Read these off the table that follows. Rows and columns are numbered from 0.
1) Read off the bottom-right entry.
2) Read off the top-left entry.
3) Read off the entry at row 0, column 1.
4) Read off the entry just right of 138.
5) Read off the entry directly above 106.
6) Read off the entry directly below the largest entry.
7) Read off the entry in row 2 and column 0.
8) Read off the entry in the bottom-left corner.
[[113 121 141 141 143 142 112 113 138 141 140 113 144]
 [114 112 143 140 144 145 111 114 139 140 144 117 142]
 [143 143 116 113 119 114 146 139 118 116 121 142 115]
 [113 112 142 143 135 143 108 114 145 141 144 106 144]
 [144 143 110 112 112 113 144 144 110 115 113 140 113]]
1) 113
2) 113
3) 121
4) 141
5) 142
6) 108
7) 143
8) 144

Questions about the matrix below.
1) Give the bottom entry of the column that holds the smallest entry.
2) Give the last entry, reading row by row.
3) Give the 2nd entry, reading row by row.
4) Give the smallest entry in the last column.
5) Give the entry in the top-left corner.
6) Give the largest entry in the first row.
7) Give the entry just left of 151.
8) Give the top entry of the column that holds the largest entry.
[[110 109 148 146 148 150 110 112 149 148 145 110]
 [149 149 103 104 106 105 151 149 101 108 103 149]]
1) 101
2) 149
3) 109
4) 110
5) 110
6) 150
7) 105
8) 110

W =
[[123 126 139 112 137 132 120 128 138 111 137 130]
 [123 119 147 131 109 131 135 132 125 115 133 145]
 [123 117 121 139 149 138 117 109 118 132 137 134]
 [123 118 146 135 109 128 136 132 128 116 124 145]
 [123 118 117 122 133 145 147 136 130 116 110 122]
 [123 118 117 125 139 148 146 132 116 111 112 123]
 [123 117 121 138 149 141 120 109 116 130 137 135]
 [123 125 147 111 131 134 130 116 132 138 110 134]
 [123 118 144 139 109 123 137 133 131 120 117 138]
 [123 117 119 133 147 147 131 114 114 118 131 137]
 [123 116 130 146 138 121 112 130 137 133 132 128]
 [123 117 121 137 149 141 121 109 115 129 137 136]
 [123 116 126 146 145 122 112 119 134 136 133 132]]
Indices start at 0.
What is the entry at row 0, column 2?
A: 139
What is the bottom-right entry?
A: 132
What is the top-right entry?
A: 130
The entry in row 0 and column 1 -> 126
The entry in row 1 and column 2 -> 147
What is the top-left entry?
A: 123
What is the bottom-left entry?
A: 123
The entry in row 1 and column 0 is 123
What is the entry at row 2, column 1?
A: 117
The entry at row 2, column 0: 123

array([100, 152, 113, 157, 150, 139, 109, 103])
The 3rd entry from the left -> 113
Find the first entry from the left.
100
The last entry -> 103
The third smallest entry -> 109

Read these off the table that follows. Counting starts at 0.
1) Read off the entry at row 2, column 2.
2) Read off the entry at row 1, column 0.
3) Read off the entry in row 1 and column 2.
4) Read off the entry just left of 152.
5) Read off the entry at row 0, column 2.
6) Read off the top-left entry.
7) Read off the entry in the bottom-right corner.
8) Read off the entry just left of the centre entry.
[[137 148 130 151 150 135 116 145 126 143 116]
 [138 149 130 153 152 135 115 147 126 144 115]
 [123 110 133 106 107 126 150 113 137 116 150]
 [123 112 132 109 109 127 147 115 135 118 147]
 [138 148 129 151 151 134 114 145 127 142 115]
 [137 148 129 151 151 134 115 145 126 143 115]
 [137 148 129 151 151 134 115 145 127 142 116]
 [123 112 133 110 109 127 148 115 135 118 148]
 [139 151 129 154 154 135 113 148 126 145 113]
 [137 148 129 151 151 134 116 145 126 143 116]
 [123 110 133 108 107 126 148 114 135 117 148]
 [124 111 132 108 108 126 147 114 136 117 147]
 [124 111 133 109 108 127 148 115 136 118 148]]
1) 133
2) 138
3) 130
4) 153
5) 130
6) 137
7) 148
8) 151

[[125 132 138 134 141 134 122 150 136 121 123 116 114 132]
 [135 148 130 151 130 141 123 140 140 135 144 139 102 144]]
Counting starts at 0.
Report the entry just left of the largest entry.
A: 130
The entry at row 1, column 0 -> 135
The entry at row 0, column 0 is 125
Report the top-right entry.
A: 132
The entry in the bottom-right corner: 144
The entry just left of 139 is 144
Report the entry directly above the smallest entry.
A: 114
Report the entry in row 0 and column 1.
A: 132
Report the entry just left of 121.
A: 136

arr = ((125, 128, 122, 118, 132, 124, 125, 127, 140, 122, 127), (123, 132, 133, 136, 117, 115, 128, 134, 122, 141, 131), (135, 126, 134, 140, 126, 138, 133, 131, 116, 137, 128), (135, 122, 125, 126, 137, 143, 130, 129, 133, 127, 124), (138, 120, 121, 120, 144, 151, 130, 126, 139, 119, 122), (136, 125, 132, 134, 130, 142, 131, 123, 115, 122, 129), (123, 127, 116, 110, 138, 124, 124, 128, 153, 120, 124), (128, 126, 121, 116, 137, 132, 126, 123, 140, 115, 126), (114, 133, 125, 122, 121, 105, 123, 133, 141, 136, 130), (114, 134, 123, 117, 123, 104, 122, 126, 140, 124, 130), (122, 133, 132, 132, 119, 115, 126, 127, 120, 129, 133), (121, 133, 133, 136, 115, 111, 127, 134, 123, 142, 132))
Report the maximum.
A: 153
The entry just right of the smallest entry is 122
The entry just right of the largest entry is 120
Report the entry just left of the smallest entry.
A: 123
